Each row below holds a small network's activations on one input, seen along a few directions.
Each table varies a few parts of the input and shows all the possible inputs, shuffled.
Descriptions start from the smaller parts, as in this example, which fits no table here: one of 5 places around a ring, together with either a single point or one of 9 places along a line or (one of 2 separate values, together with one of 6 places along a line).
Shared parts are said once, and a part with two or three values counts as separate values.

Rows:
x1: [ 20  16   8  21   2  18 -20  20   6  -1   4]
x2: [  17 -103  -28  -46    0  -83   74  -14    9   -3  -43]
x3: [-24  13 -13 -23  -8  10 -11  23  20  20   3]
x4: [ 12  20   7  21   7  27 -24 -13 -16  -2  18]
x5: [-18  19 -13  -9  -2  27 -18 -31 -13  10  24]
x6: [ 63 -43  28  63  -1 -86  47  -3 -60 -66 -24]
x7: [ 47 -45  81  22  31 -45  80 -13  14 -54 -54]
x8: [ -1  12  -4   2  -2  10 -19  35  20   9  -4]
x9: [-53  12 -24 -35 -20  15  -6 -17   5  24  14]
x10: [ -1  15  -5   5   5  10 -20  32  18   9  -2]
x11: [-24  16 -14 -21  -1  10 -13  19  18  21   5]
x12: [ 20  19   7  24   9  17 -21  16   4   0   6]
x13: [-17  16 -12 -12  -9  27 -18 -26 -11  10  22]
x14: [ 13  17   8  17   0  29 -23  -8 -14  -2  15]
x15: [-53  15 -25 -32 -13  15  -7 -21   2  24  16]
What is each input in this table made of? -> either one of 3 separate values or (one of 2 separate values, together with one of 6 places around a ring)
Which other rows does x14 become when the choice among 2 separate values takes its other values? List them by row number. -> x4

Rows:
x16: [-26 -29 -26 -28 -14 -15  19 -35  -6   7  -1]
x17: [ 20 -10  44   8  13 -12  25  26  26 -20 -32]
x18: [ 40   1  42  46  13   2  11 -27 -24 -33  -1]
x19: [  4  -7  47   5   6  -5  39 -28  -2 -26 -15]
x20: [-11 -30 -30 -21 -11 -25  11  22  22  17 -18]
x21: [ 26   0  -8  35   2 -29 -11  34 -17 -13  -2]
x22: [-17 -24   9 -36  13 -11  41 -36  13   1 -11]
x23: [ 10   2  -5  30  -3 -21  -1 -20 -43 -19  12]
x24: [ -1 -27   6 -31  18 -19  30  21  41  10 -29]
x25: [ 57  -2  38  48  19  -2  -1  23   0 -30 -16]
x26: [-66  76 -25 -26 -12  97 -73 -22   2  49  56]
x27: [-49  84 -30 -17  -8  88 -84  36  38  54  41]
x28: [ 15 -18 -32  -3 -16 -29  -7  31 -12   6   1]
x29: [  0 -16 -28 -10 -18 -19   1 -24 -38  -3  15]
What is each input in this table made of? -> one of 2 separate values, together with either a single point or one of 6 places around a ring
The inputs of x16 and x20 match in every part but the choice among 2 separate values. If x26 is changed in the same way as x16 into x20, which row does it become? -> x27
Start at x22 and move only the place on the ring of 6, one step at a time. The first step leads to x16. Which rows follow, in order? -> x29, x23, x18, x19
Which other rows does x22 become when the choice among 2 separate values takes its other values? List them by row number. -> x24

Rows:
x30: [-28  16 -22 -31 -10  32 -19 -15   3  18  26]
x31: [-56  21 -17 -33 -33  30 -12  -6   4  30  18]
x32: [-14  11 -27 -15   5  38 -24 -22   3  24  17]
x33: [-46  16 -21 -35 -27  28 -23 -15   6  23  14]
x34: [ -3  24 -12  12  18  35 -38   3  10  18  22]
x35: [ 37 -78 -19  -7  13 -95  56  34  10 -14 -47]
x36: [-11  42  -2   8  11  30 -41  29   1  14  16]
x37: [  7  23 -17  -3  18  32 -31 -10   4  26  24]
x38: [-26  60   0  18 -20  24 -39  51  15   8  11]
x39: [ 35 -36  20  49   3 -81  52 -40 -71 -60 -11]
x40: [ 83 -65  48  30 -17 -27  40   5 -10 -47 -39]
x41: [ 21 -34  70   6  41 -44  79 -13  26 -40 -51]
What is each input in this table made of? -> either one of 4 separate values or one of 8 places along a line
Start at x38 and move only the place on the line of 8, one step at a time. The first step leads to x36. Which rows follow, in order? -> x34, x37, x32, x30, x33, x31

Rows:
x42: [-38  17   1 -17  -9  34  -2 -44  -8   5  21]
x43: [-38   2  14 -50   7  17  22 -17  40  13 -12]
x44: [ 21  13  12  18  20  10 -10  19  15   1   1]
x45: [-15   0 -29 -12 -15   4  -5 -22 -17   9  25]
x46: [ 18 -14  18  -3  11 -13  12  56  34  -1 -29]
x47: [ 28  10  -4  31  -1  -9 -25  23 -30 -13   8]
x48: [ -9 -19 -35 -18 -20  -7  -9  -8 -19   8  12]
x49: [ 29   1   1  23  -3   4 -21  24 -10 -10   4]
x50: [-11 -17 -42 -12 -23 -17  -6  -1  -7   8   5]
x51: [ 26   3  -6  30  -7  -7 -18  31   1 -10  -4]
x52: [ 15  23  20  30  -7  29 -20  -3 -12  -8  13]
x53: [-16  -7 -26 -24   6   2   2 -14   8  19   9]
x54: [-18 -17 -14 -44   2 -13  23   9  33  18 -10]
x55: [ -1  42  30  29   9  31 -21 -14 -17 -15  16]
x56: [-35  26  -5 -10  -5  23  -8 -46 -25   4  24]
x57: [-18 -12  -3 -46  -6   4  16  -9  30  19 -13]
x58: [ -9 -10 -40  -9 -16 -20 -14  -9 -40   5  17]
x59: [-20  -2 -13 -22  -2  19  -1 -29   3  20   6]
x60: [ 11 -12  15   7   6 -24  17  64  42   0 -35]
x61: [-40  11   5 -27  11  31   5 -37  15  15   6]
x62: [-10  -8 -47  -3 -20 -31 -12  -2 -27   5   9]
x63: [ 30 -79  32   9   5 -79  90 -84 -52 -56 -24]
x64: [ 64 -56  59  45  17 -62  78 -51 -45 -71 -36]
x65: [-20 -34 -15 -45  -5 -25  24  25  28  17 -21]
x66: [-16 -23 -36 -20  -3 -21   4  10  16  19 -11]
x67: [-20  13 -19  -1 -20   8 -12 -36 -41   8  26]
x68: [-14   9 -33  -3 -11  -9 -10 -23 -37   7  29]
x69: [ -2  19  46  -9  22  27   8  15  46  -6 -20]
x70: [ 26  12 -10  38  -4 -19 -22  30 -18 -13   1]
x71: [ 19   3  21  -2  17  -2  10  41  38   0 -19]
x72: [ 20  -2   1  21  11 -11  -7  42  23   1 -18]
x73: [ 18   7  31  -3  10  15   3  24  37   0 -21]
x74: [ -3  33  35  23   6  42 -16 -12   1 -13  12]
x75: [-13 -25 -30 -28   0 -10   1   1   5  18  -4]
x76: [ 16  17  24  19  12  26 -14   4  12   2  -1]
x77: [-26 -32 -19 -34  -9 -37  29  34  37  18 -28]
x78: [-21   5 -15 -10 -23  21  -8 -36 -22  10  21]
x79: [ 14  31  16  38  -5  16 -24  -4 -31 -10  17]
x80: [ 22  19   8  28   1  13 -18  11  -9  -9  16]
x81: [-5 28 40 13 24 39 -8 -4 22 -4 -1]
x82: [ 25  -5   6  13  15   1 -11  33  13   0 -11]
x83: [ 21  27   4  37   4   0 -22  10 -29 -11  20]
What is each input in this table made of? -> one of 2 separate values, together with either a single point or (one of 4 places along a line, together with one of 5 places along a line)
The inputs of x80 and x45 match in every part but the choice among 2 separate values. If x71 is changed in the same way as x80 into x45, which row does it become? -> x54
The inputs of x61 and x81 match in every part but the choice among 2 separate values. If x42 is changed in the same way as x61 into x81, which row does it become? -> x74
Start at x47 and move only the place on the line of 4, one step at a time. The first step leads to x49. Which rows follow, in order? -> x82, x46
Which other rows does x56 become when the place on the line of 5 takes its other values? List them by row number. -> x58, x62, x67, x68
Which other rows does x69 become when the choice among 2 separate values takes its other values? List them by row number. -> x43
